A small network was trained on made-up records. Each row is its average activation on records with the value named, seen along a few directions.
Related values have similar rows: they may be neighbours, one step apart, or belong to one group.
Strong random noise was added to every row along 18 fixed directions; ignore it. To show where, here is one row again and again, with new noise each time:
[379 153 -35 -65 400 -61 68 183 89 45 94 9 271 -144 -264 97 -123 264 -77 -201 -545 -83 -181 159 -303 98 215 335]
[-272 -1 114 151 82 201 -280 -221 -120 100 274 -24 -94 -232 -175 31 -9 214 154 487 181 -14 -252 158 -114 131 -118 -350]
[-339 -98 -342 -92 -2 236 156 -135 -308 79 126 -54 378 -311 -110 -7 -61 441 24 330 46 291 189 -195 -126 192 66 96]
[-275 19 -269 15 49 75 -5 117 378 -177 -15 111 383 64 60 229 251 94 -156 -81 -123 92 221 80 77 395 21 19]
[52 25 -187 -145 -356 27 267 245 -205 -395 77 119 -70 35 121 -1 72 -88 -122 35 -43 -104 320 -89 -10 140 -96 137]
[-208 30 285 -37 -52 -74 126 279 120 -164 -85 138 -9 44 -90 8 -74 49 -27 151 63 -133 156 37 110 -45 -54 -158]
[-119 16 209 -105 -26 17 190 -12 93 -218 49 150 -189 -181 -1 88 -75 253 85 186 136 -48 -37 -46 38 58 -96 -128]
[-281 -23 -58 395 207 279 -166 4 80 -41 -15 -240 310 195 -163 -60 38 -23 -157 252 -121 -114 -1 2 122 -31 -188 -44]
[59 -204 -431 217 -141 220 -349 -164 -449 -2 61 -166 -127 -26 -264 316 -59 -419 190 397 -35 72 -28 262 -60 251 -278 -242]
[-284 -447 -254 290 -148 336 -161 -38 367 -268 -171 81 -168 55 114 -9 -339 -33 -126 -84 44 -127 -296 -14 109 19 -95 1]
[172 -143 -77 -97 76 153 90 -249 187 -43 -284 166 -63 255 -422 335 -141 -236 149 -265 -362 -98 197 -196 301 16 193 -249]
[-51 -147 48 -145 247 -62 -6 5 -69 -97 182 400 -182 151 -110 -268 6 87 138 132 355 47 -34 94 91 -278 -312 -134]
[-88 126 -340 79 -139 338 -248 -169 -250 39 -67 -494 -26 -373 -232 257 -53 -208 155 332 -428 175 250 -27 -58 257 29 61]
[100 -160 -293 28 -132 -62 329 107 -34 -13 -292 75 -55 183 -125 441 -32 -80 -28 192 216 144 -40 -52 122 -7 -33 -66]
[397 -139 188 43 252 -2 -91 -316 -274 -232 195 -99 -260 -131 -127 -400 -66 -183 49 -139 57 -325 139 -235 120 -108 -377 216]
[5 71 -191 280 -237 81 -42 -264 -8 113 161 149 -90 344 132 80 -211 244 -350 -369 -208 49 -22 85 -318 4 44 -129]
[-163 56 47 -68 158 202 -224 138 54 -338 92 7 -14 -45 -153 30 109 -23 89 743 -198 -80 -134 353 27 131 -102 -213]
[231 -138 -153 -193 14 90 98 -91 -366 -61 286 367 -113 283 -112 -231 220 -258 342 -303 73 -29 -95 37 203 -121 -143 3]
[205 5 170 -7 252 -13 132 -222 -428 77 -81 -198 219 319 -254 -402 125 -242 61 -30 -158 8 309 -157 374 -317 -80 197]
[-265 -5 249 -168 26 -276 -444 -162 206 179 77 52 230 -267 241 -268 -54 161 -36 -266 -131 202 259 295 -150 302 210 -84]


Field BEZ:
sila: [96 221 60 -226 654 -53 160 376 168 -300 90 178 303 1 -272 197 370 -47 234 111 -150 -44 132 165 219 118 -373 176]
bazub: [312 -15 -81 -99 294 -9 30 259 176 -305 -60 251 146 336 -245 60 42 -193 -194 -127 -220 -274 367 -9 90 -112 -52 110]
pimen: [-321 260 70 -59 -66 57 1 228 256 104 -269 -141 165 138 87 -202 120 -17 -187 8 -138 103 257 -90 92 -242 397 135]
tif: [-111 -295 -354 196 124 235 -158 149 253 109 -32 188 44 33 -308 269 -140 -3 26 -1 -19 -24 -523 305 -21 145 131 30]
sif: [94 -109 -23 -353 41 48 -150 -229 -130 -79 163 72 -212 -468 29 115 -24 136 363 379 28 190 -389 207 -207 201 143 -44]
kug: [246 108 -218 -56 -183 -26 -27 369 -94 145 -253 -139 -17 202 31 166 -145 -452 132 -327 -430 62 -39 155 -195 -182 283 53]
fulal: [164 -287 -55 -432 114 -155 -138 133 94 52 -366 -250 233 -147 170 -260 158 -424 146 370 108 5 -59 -253 203 -160 380 56]
tupu: [273 -189 -454 2 -281 150 650 269 -255 90 -255 131 -224 -116 -217 413 -305 79 54 -236 282 -54 -256 -437 -43 -128 28 410]
buza: [106 32 22 8 -317 70 334 150 -182 -104 250 121 -124 72 117 428 192 -264 402 -122 339 -336 -129 -385 34 63 -350 -526]
BEZ is arranged as a tree with 2 forks.
- Name the neighbours of buza, in listed order. => sila, tif, fulal
- Name the neighbours of kug, in listed order. => pimen

Field RIGU:
lar: [-88 674 -4 -118 -23 -215 -104 -49 -212 570 260 419 -383 158 -519 239 -112 184 222 -743 -432 665 626 626 -263 -155 -65 -11]
vavov: [66 199 -354 392 -451 136 -175 252 -397 192 88 -421 347 -102 82 206 404 -344 -228 -139 -175 -139 -51 113 -206 545 263 438]
lis: [214 -399 54 227 199 -2 -10 227 287 -265 -52 119 -56 5 -207 -116 -245 -71 -398 -98 253 -687 4 -415 -31 -36 -109 107]
zige: [-198 -256 47 -279 134 -163 96 -197 -189 1 -38 625 90 439 -151 252 200 -331 650 -294 405 351 207 311 487 28 -357 -569]
lofi: [-150 -94 26 -280 -17 -347 387 395 -49 173 146 438 409 153 131 -144 -192 310 0 -404 315 60 291 -283 -209 -263 -81 -139]
nulos: [196 -318 131 352 -193 -275 82 149 151 218 -307 -274 -364 -420 9 -39 169 -252 -124 -280 792 -94 -484 1 397 129 66 645]
vig: [-179 -164 367 78 158 -362 -2 -172 107 310 -134 231 -167 -369 -192 300 -415 608 -38 135 341 416 -216 599 -110 296 89 -41]
fov: [143 -535 529 -178 -47 -325 -92 88 -823 -153 186 179 729 142 -54 -612 139 -488 155 -72 79 -406 313 364 303 450 -24 -73]
revo: [127 79 -47 -91 -40 66 -240 -269 -394 -49 442 109 36 -232 60 30 134 27 330 -157 -158 124 -116 469 -226 390 -71 18]
RIGU is arranged as 3 separate groups.
- Which other values are in the same group as vig? Give them in the order they are listed. => lar, nulos
- Which other values are in the same group as fov? Give them in the order they are listed. => lis, lofi

Field ZEFAR:
sef: [55 -315 -298 -124 11 11 128 318 207 376 -413 -140 493 179 -19 -160 117 -202 -76 113 55 -108 -296 -505 249 -258 575 96]
lusi: [-338 -246 -164 155 161 140 -330 -256 -253 221 131 -69 79 -445 -464 -98 -35 -26 250 -246 222 247 358 42 137 297 -210 206]
sapur: [-293 531 153 -95 101 7 -7 217 24 302 -300 -438 -239 -259 65 -266 -89 129 109 103 -180 609 245 42 -4 -621 79 513]
diz: [349 -178 -175 -185 170 -30 87 -2 269 -132 -124 242 -365 139 -150 133 -38 -168 82 14 104 -123 -203 -105 134 -171 17 -40]
birer: [-238 -227 -186 180 -20 -36 159 -17 -198 17 -139 -10 115 33 37 11 -232 66 -125 -48 549 48 413 -464 -52 -178 -449 -34]
faret: [-241 115 462 241 -347 296 153 -85 -217 -79 96 -254 -5 54 77 -468 -287 109 -173 -81 -273 -467 156 -351 52 -196 127 -88]
bov: [307 23 128 133 -84 -362 -1 -56 -102 -134 111 331 -351 284 -12 66 98 -180 -246 -402 216 -61 256 310 79 137 -392 60]
vema: [-113 9 10 -48 32 291 174 183 341 -628 148 208 -28 -241 6 180 540 -125 247 -275 1 -183 -94 185 459 579 -146 437]
gope: [-58 270 -14 202 48 -54 280 274 317 48 44 263 19 88 -406 804 241 -12 127 -404 172 -41 144 90 119 224 -165 -133]
ZEFAR is arranged as a tree with 2 forks.
- Name the neighbours of sapur, in listed order. => birer, vema
- Name the neighbours of faret, in listed order. => diz
- Name the neighbours of sef, in listed order. => bov
